These are the activations of a small neural network, seen along a few directions. Each row is one input.
Each table varies a few parts of the input and shows all the possible inputs, shuffled.
A made-up example of a description, with smaller parts first: one of 6 places along a line, together with either a single point or one of 9 places around a ring or (one of 3 separate values, together with one of 8 places around a ring).
Shared parts are said once, and a part with two or three values counts as separate values.

Other details of the inputs shift rows strongly along two fixed directions, in all tables alike. That doesn't count.

A family of inputs:
row 1: [ -2.6  -3.5 -16.1  21.3  -5.0  11.1  17.3  26.8 -47.0  14.0  -6.6  37.0
 -26.8]
row 2: [  4.2   4.8  20.8  25.7 -58.7   0.8  19.8  23.3  -9.9 -40.1  -7.9 -26.7
  22.1]
row 3: [-10.8 -20.1 -28.5   3.8 -18.5 -10.6   2.5  12.0 -40.4  10.8   3.5  47.9
 -19.3]
row 4: [ 11.7  15.1  19.2   5.7 -47.5   3.3   1.5  35.9   3.8 -51.1  11.2 -24.5
  11.2]
row 5: [-37.4  12.6   6.3  -3.9  22.4  -9.4   3.4 -63.4  26.3   5.5 -29.3 -27.1
  46.9]
row 6: [ 26.0 -21.9  -9.8   3.7  15.1   4.7  13.2  35.5 -24.3  23.1  16.9  23.5
 -48.6]
row 7: [-46.5  17.5 -26.3 -24.1  80.3  24.0  16.2 -25.2  -5.5  57.3 -18.0  15.0
 -20.5]
row 8: [ -7.0  -7.3 -19.6   3.5  -8.5   8.8  20.5  19.4 -50.9   9.5  -2.8  36.3
 -36.9]
row 9: [-17.4 -13.9 -32.9   2.8  -9.1  -3.3  -3.0  37.8 -19.7  22.7  13.6  40.0
 -12.9]
row 10: [-27.0  15.9 -26.0 -19.0  84.1  25.7   4.2 -34.8   6.7  33.3 -16.1  13.0
 -28.3]
row 11: [ -8.1   7.4  24.1 -26.4  37.7 -21.4  -4.3 -54.2  41.7  14.0  -3.1 -34.3
  31.2]
row 12: [  6.1   1.1 -28.3  -7.8   0.4  16.8  -1.8  36.6 -29.5   6.2   2.5  30.6
 -46.6]
row 13: [ 15.9 -12.3   4.4  28.2 -54.9 -14.7  -8.7   6.6   6.0 -50.7   0.0  -5.6
  21.7]
row 14: [ 16.9  -3.7   1.2  18.5 -45.6 -10.0 -20.6  25.8  23.1 -50.4  15.2  -8.9
  19.5]
row 15: [ 21.9   7.3  14.9  15.3 -56.5   1.6   3.0  12.8  -9.8 -51.8 -12.8 -22.7
   2.7]
row 16: [ -6.8  -8.2 -29.8  10.8  -2.9  -3.1 -12.4  37.9 -20.4  18.6  14.7  47.6
 -13.8]
row 17: [-15.3   4.6  23.1 -16.2  35.2 -19.1   1.7 -45.7  44.4  24.8  -7.4 -38.7
  39.1]
row 18: [ -7.9 -16.4 -26.4  20.4 -11.4  -7.8  -0.6  17.7 -37.2  18.3  -0.9  50.1
 -10.9]
row 19: [ 46.1  -1.3  31.6   2.5 -43.6  -8.1   0.7  31.5   7.2 -34.9   9.6 -37.2
  -1.7]
row 20: [  3.4   7.7  16.4 -28.2  39.6 -17.8 -14.3 -57.6  45.2  13.6 -12.9 -35.2
  21.7]
row 21: [-14.6  21.8  13.0   0.8  36.8  12.2  10.1 -62.3  24.6 -16.8 -33.1 -35.1
  17.1]
row 22: [ -0.2 -20.3 -36.3   2.1 -16.2  -7.0  -7.7   8.7 -37.6  11.4  -6.3  48.1
 -30.3]
row 23: [-24.2   1.0  -6.0 -25.6  82.3   9.0  25.3 -26.4  -5.1  74.3 -10.3   3.3
 -24.2]
row 24: [  6.0   2.5   6.9   5.1 -52.9 -15.4 -15.9  26.3  12.9 -44.4  17.6  -9.5
  25.0]
row 25: [ 49.5  -5.3  54.5  23.5 -72.4 -32.2 -16.3  11.7  58.1 -77.0  19.0 -68.4
  57.2]
row 26: [ -2.3   4.5 -19.0  10.7   5.4  16.1   5.2  46.3 -30.1  14.4   8.0  34.2
 -28.9]
row 27: [ 13.3 -24.6 -11.0   7.5   4.1 -17.2  -2.4  34.3 -20.1  40.0  21.1  39.6
 -20.0]
row 28: [  1.5 -10.9 -38.1  -7.8  -8.1  -2.5 -19.5  27.5 -18.5   9.5   8.6  42.8
 -30.1]
row 29: [ -1.3  23.1  36.4  -8.8  53.0   0.2   9.0 -39.4  33.3  17.8 -13.0 -46.2
  23.2]
row 30: [ -3.2  19.9  34.8 -25.9  45.6  -2.6  12.4 -45.5  31.1   8.9  -8.9 -49.8
  16.7]
row 31: [-10.8  18.7  27.2 -23.5  32.8  47.7 -10.2 -65.4  29.8   2.5  -3.1 -34.5
  20.2]
row 32: [ 20.9 -15.6  19.1   5.4 -62.9  20.2 -28.6   5.5  11.9 -33.2  31.0  -4.6
  24.5]
Each input here is: one of 2 separate values, together with either a single point or (one of 3 separate values, together with one of 5 places around a ring).
The inputs of row 9 and row 7 match in every part but the choice among 2 separate values. If row 32 is changed in the same way as row 9 into row 7, which row does it become? -> row 31
Which other rows does row 8 become when the choice among 2 separate values takes its other values? List them by row number. -> row 3
Which other rows does row 25 become when the place on the ring of 5 takes its other values? List them by row number. -> row 11, row 17, row 20, row 27

A family of inputs:
row 33: [ 32.7 -19.7  11.8  28.8 -95.3 -19.5 -17.7  46.4  -8.5 -49.1  27.7  11.3
  18.8]
row 34: [-38.5  18.0 -12.4 -17.5  60.7  16.9  19.0 -46.5  -6.5  41.9 -32.6   6.0
  -4.7]
row 35: [  6.7 -17.9 -17.7 -30.2  42.5  -2.0 -10.7  -2.0   1.4  55.0  22.2  31.9
 -34.0]
row 36: [-11.1   6.7  -8.3  -0.6  18.2  20.2  10.2  -4.1 -25.4  15.2  -7.4  23.3
 -17.0]
row 37: [-34.8   7.9 -22.3 -22.1  76.1  21.9  -5.5 -62.7  16.0  37.9 -15.4   7.1
  -0.2]
row 38: [ 19.3  25.9  49.0 -21.9  17.2  10.5   1.8 -33.8  44.5 -23.3  -4.7 -74.7
  18.5]
row 39: [  1.9 -39.4 -46.7   3.7  -9.9   9.6  -8.8  39.6 -45.0  26.7  22.0  72.1
 -48.9]
row 40: [  2.3  -0.3  13.3   9.5 -45.9 -23.7 -10.0   4.9  17.8 -46.6   1.4 -23.5
  36.3]
row 41: [ -6.2   3.0  -8.4  -1.2  16.5  17.6  10.3 -11.1 -30.9  13.3  -9.9  17.4
 -25.3]
row 42: [ 11.1   4.9  12.4  13.0 -33.9  20.0   3.7  13.5   4.3 -40.6   2.0 -14.5
   7.1]
row 43: [-31.5   3.6 -28.7  -4.3  29.9   3.9   9.4   0.4 -20.2  25.8  -6.3  30.0
 -20.8]
row 44: [-37.2  22.4  -1.9 -13.3  60.1  16.8  -0.7 -56.6  10.1  28.9 -19.0  -2.2
   9.2]
row 45: [-25.7 -15.5 -31.5 -10.4  25.5  -4.4  -0.6 -12.4 -24.0  46.3  -9.0  39.9
 -15.4]
row 46: [-20.9   8.4  -2.4 -19.6  96.0   4.7  29.0 -36.8  -1.0  68.4 -20.2   3.8
 -21.9]
row 47: [  8.8   0.0  22.1  11.2   2.6 -13.7  13.9  16.5   9.7   6.6   5.5 -20.8
   7.4]
row 48: [-17.9  -0.3 -19.9  -5.4  22.8  12.1  19.9 -10.6 -35.1  31.3 -20.1  20.7
 -29.2]
row 49: [ -4.9 -15.4 -23.8  17.7 -36.9   3.4   9.4  53.7 -45.6  12.4   8.8  42.2
 -26.3]
row 50: [  7.7   9.0  -0.1   9.4 -19.7  -3.0 -15.3   6.0  12.3 -29.2  -2.7 -11.2
  17.7]
row 51: [-30.5  14.8  -7.8 -15.9  60.0  10.8  -5.0 -58.0   8.5  31.1 -16.2   2.5
  13.0]
row 52: [  0.5 -23.4 -36.2  14.2 -20.2  21.6   1.3  53.2 -44.1  13.0  21.4  57.7
 -47.4]
row 53: [  2.1  15.5  20.9 -30.0  49.2   6.4  -8.8 -35.8  41.6  16.5   4.1 -39.4
  16.3]
row 54: [ 27.3 -10.7  37.6  13.5 -32.3 -33.8  -1.0  13.9  27.4 -23.4  10.1 -40.1
  35.0]
row 55: [ -4.2   9.3   1.4   3.9 -11.0  -0.4  14.7  -0.7 -11.1 -23.2 -12.7 -12.2
  -4.1]
row 56: [ 10.4 -21.4 -29.8   9.0 -15.5  25.1  10.7  37.7 -50.2   5.7   9.6  44.6
 -55.9]
row 57: [ -4.4  37.8  26.5  -1.2   9.4   9.1  -3.6 -39.2  40.4 -40.2 -27.8 -51.7
  36.8]
row 58: [  7.0   1.6  -3.3 -25.5  44.7  22.9  10.6  11.5 -10.6  39.4  10.1  12.6
 -41.4]
row 59: [ 21.8 -29.2 -18.1  10.1   6.8  -3.6  30.7  57.4 -59.3  43.5  12.2  44.1
 -66.3]
row 60: [ 25.1   7.7  32.2  -4.1 -22.4   5.1  -6.0  26.9  24.3 -21.6  22.8 -36.1
   7.4]
row 61: [-17.3  22.4  23.7  -1.5   0.1  -7.0  -3.2 -46.7  37.8 -19.9 -22.1 -51.0
  58.1]
row 62: [ -6.1  14.7   9.2  -5.8   8.5  -9.4 -23.1 -39.6  38.3 -23.0 -16.5 -28.8
  34.6]
row 63: [ 47.7 -21.2  27.4  33.9 -76.1 -28.6   6.8  75.3  -5.5 -35.4  29.4 -17.2
  14.2]
row 64: [ -5.4   8.5 -14.0   7.2  -1.1   7.7  -7.5  13.7  -5.8  -4.6  -3.6  13.0
 -10.7]
row 65: [  2.1   8.1  12.6  13.3 -42.4 -15.5  -3.3  10.3  15.1 -47.4   1.3 -27.6
  36.7]
row 66: [ 24.7  -8.9 -18.0  18.8 -43.4   8.3   3.1  54.8 -43.0 -22.0   4.2  28.1
 -41.6]
row 67: [ 16.4 -22.3 -11.3  20.2 -74.4 -28.1  -7.8  50.7 -15.0 -33.6  22.1  25.2
   2.4]
row 68: [ 27.0 -14.5  27.3  12.2 -28.2 -37.4  -0.7  11.8  25.7  -9.9  14.4 -22.5
  26.5]
row 69: [ 20.3 -15.0   4.5 -19.0   5.6  -3.2 -13.2  16.9   7.0  16.0  24.1   2.2
 -14.3]
row 70: [ 14.9  -8.2  12.9  11.1 -49.0  -8.0 -20.2  -5.3  31.0 -44.4  12.5 -17.0
  32.4]
row 71: [-27.0   9.2   2.9 -13.7  24.4 -14.8  -7.6 -63.0  32.2  15.3 -20.9 -16.1
  37.1]
row 72: [-17.2  34.3  27.5  -2.7   6.1  -0.1  10.6 -39.1  34.6 -39.1 -25.7 -53.0
  42.9]
row 73: [ 16.3   2.0   7.6  10.9 -43.1 -19.4 -24.8   0.3  27.7 -41.5   2.8 -13.0
  28.7]
row 74: [-13.2 -12.6 -20.1  -5.6  17.7   0.9 -10.1 -11.4 -20.6  27.6   2.0  37.2
 -11.7]
What do these inputs look like to the network? -> one of 6 places along a line, together with either one of 2 separate values or one of 5 places around a ring
The inputs of row 39 and row 56 match in every part but the place on the line of 6. If row 54 is changed in the same way as row 39 into row 56, which row does it become? -> row 59
The inputs of row 53 and row 38 match in every part but the place on the line of 6. If row 50 is changed in the same way as row 53 into row 38, which row does it become? -> row 66
Which other rows does row 74 become when the place on the line of 6 takes its other values? List them by row number. -> row 33, row 36, row 41, row 44, row 51
Which other rows does row 46 become when the choice among 2 separate values takes its other values? List them by row number. -> row 58
Which other rows does row 67 become when the place on the ring of 5 takes its other values? List them by row number. -> row 33, row 70, row 71, row 73

A family of inputs:
row 75: [ -9.9  19.7  17.7 -21.3  44.3  13.0   8.7 -49.5  19.9   9.8 -16.8 -33.1
   6.7]
row 76: [-31.5  15.6 -11.9 -12.3  58.7  19.8   4.6 -55.6  -0.8  29.6 -27.0   5.1
  -3.0]
row 77: [  4.0   0.2   0.4  -2.7  -3.3  12.7   2.2  28.0 -11.1   8.2  13.8   9.5
 -14.2]
row 78: [ 12.9  -5.2  27.7  14.1 -29.2 -20.8  15.2  21.8   4.1  -5.4   6.9 -23.5
  20.2]
row 79: [-26.7  22.0  -3.1 -28.1  79.2   1.6  -1.7 -45.7  29.0  37.5 -15.6 -14.5
   3.9]
row 80: [  6.8 -15.2 -12.9  -8.7   5.4   0.1  -7.9  23.0 -10.0  27.4  20.4  26.4
 -19.6]
row 81: [  8.0   0.6  17.3   3.0 -34.4 -10.2 -10.8 -19.0  18.3 -36.5  -3.8 -24.4
  28.0]
row 82: [ 14.2 -20.3 -10.2  -9.3   2.5  -1.5   0.6  12.5 -17.5  22.5  11.6  22.9
 -29.8]
row 83: [  7.3   6.8   8.1   9.4 -34.7 -12.0  -1.6   2.4   7.7 -40.9  -9.8 -19.5
  15.8]
row 84: [ -5.5  17.7  17.2   7.5 -31.5   7.7  -7.8  -1.7  17.5 -37.3  -3.0 -27.8
  34.0]
row 85: [  5.7   2.5   5.0   0.3   7.4  -4.9   2.1   8.7  12.1  -4.5   3.4 -12.5
   0.0]
row 86: [  0.7 -12.7 -13.6   4.8  -4.9  -2.2  -7.6  -3.1 -13.9   7.8   1.4  26.0
  -8.6]
row 87: [ -5.6   6.2   0.9   1.1 -12.2  10.4   4.0 -11.2  -7.9 -15.5 -11.0  -5.9
   1.9]
row 88: [ 21.4   4.6  20.1   2.9 -23.2 -12.4   2.4  11.9  13.1 -30.1   0.3 -30.8
   6.9]
row 89: [ -1.9  -5.4  12.9  19.3 -35.9 -20.3  11.1  13.7  -6.8 -12.9  -1.9  -8.3
  26.6]
row 90: [ 11.9  -4.0  -5.5   2.3  11.5  -4.6   4.9  16.9 -10.5  11.1   1.6   9.4
 -21.3]
row 91: [  3.0  -8.2  -8.6  -0.4   7.5  16.2   9.6  24.6 -20.4  17.7  12.5  20.6
 -27.9]
row 92: [ -9.1  -7.4 -28.5   7.2   0.5  -1.1   1.9  19.6 -19.2   6.6   0.5  32.7
 -19.3]
row 93: [-29.2  20.3   5.7 -20.0  41.2  -0.5 -17.1 -67.4  41.8   7.7 -15.2 -24.1
  39.2]
row 94: [ 19.7  -6.5  20.6   3.3 -24.1  -6.1  -7.6   7.6  22.4 -20.5  15.3 -23.3
  18.7]
row 95: [ -7.6   1.3 -19.8   4.8 -10.3  -4.7  -5.6  23.1 -10.0  -2.9   2.0  21.2
  -5.2]
row 96: [  9.1   7.9   9.5  17.3 -31.6 -11.1  -3.7   4.7   9.2 -38.7  -9.0 -16.8
  19.8]
row 97: [  9.8  -2.4   1.4   1.4   7.3  13.0   8.9  12.6 -17.6  11.8   4.1   8.9
 -21.2]
row 98: [ -5.7 -18.3 -24.6   3.0  -4.3   1.0  -6.9   8.9 -17.4  13.9  10.3  36.9
 -14.8]
row 99: [-14.4  -9.5 -29.0   5.1   3.2  18.8   5.9  17.1 -33.2  18.0   2.8  40.5
 -28.2]
row 100: [ 12.9 -10.2   3.3  -4.1  10.9  -1.9  -3.6  -4.1   1.4  15.7   6.1   4.6
  -8.7]
What do these inputs look like to the network? -> one of 2 separate values, together with either a single point or (one of 3 separate values, together with one of 4 places along a line)
Which other rows agree with row 86 in the choice among 2 separate values? List them by row number. -> row 76, row 81, row 83, row 84, row 87, row 89, row 92, row 93, row 95, row 96, row 98, row 99
A walk changes only the place on the line of 4. It starts at row 79 and steps to row 85. List the rest of the walk in order. -> row 90, row 88
Which other rows does row 77 become when the place on the line of 4 takes its other values? List them by row number. -> row 75, row 91, row 97
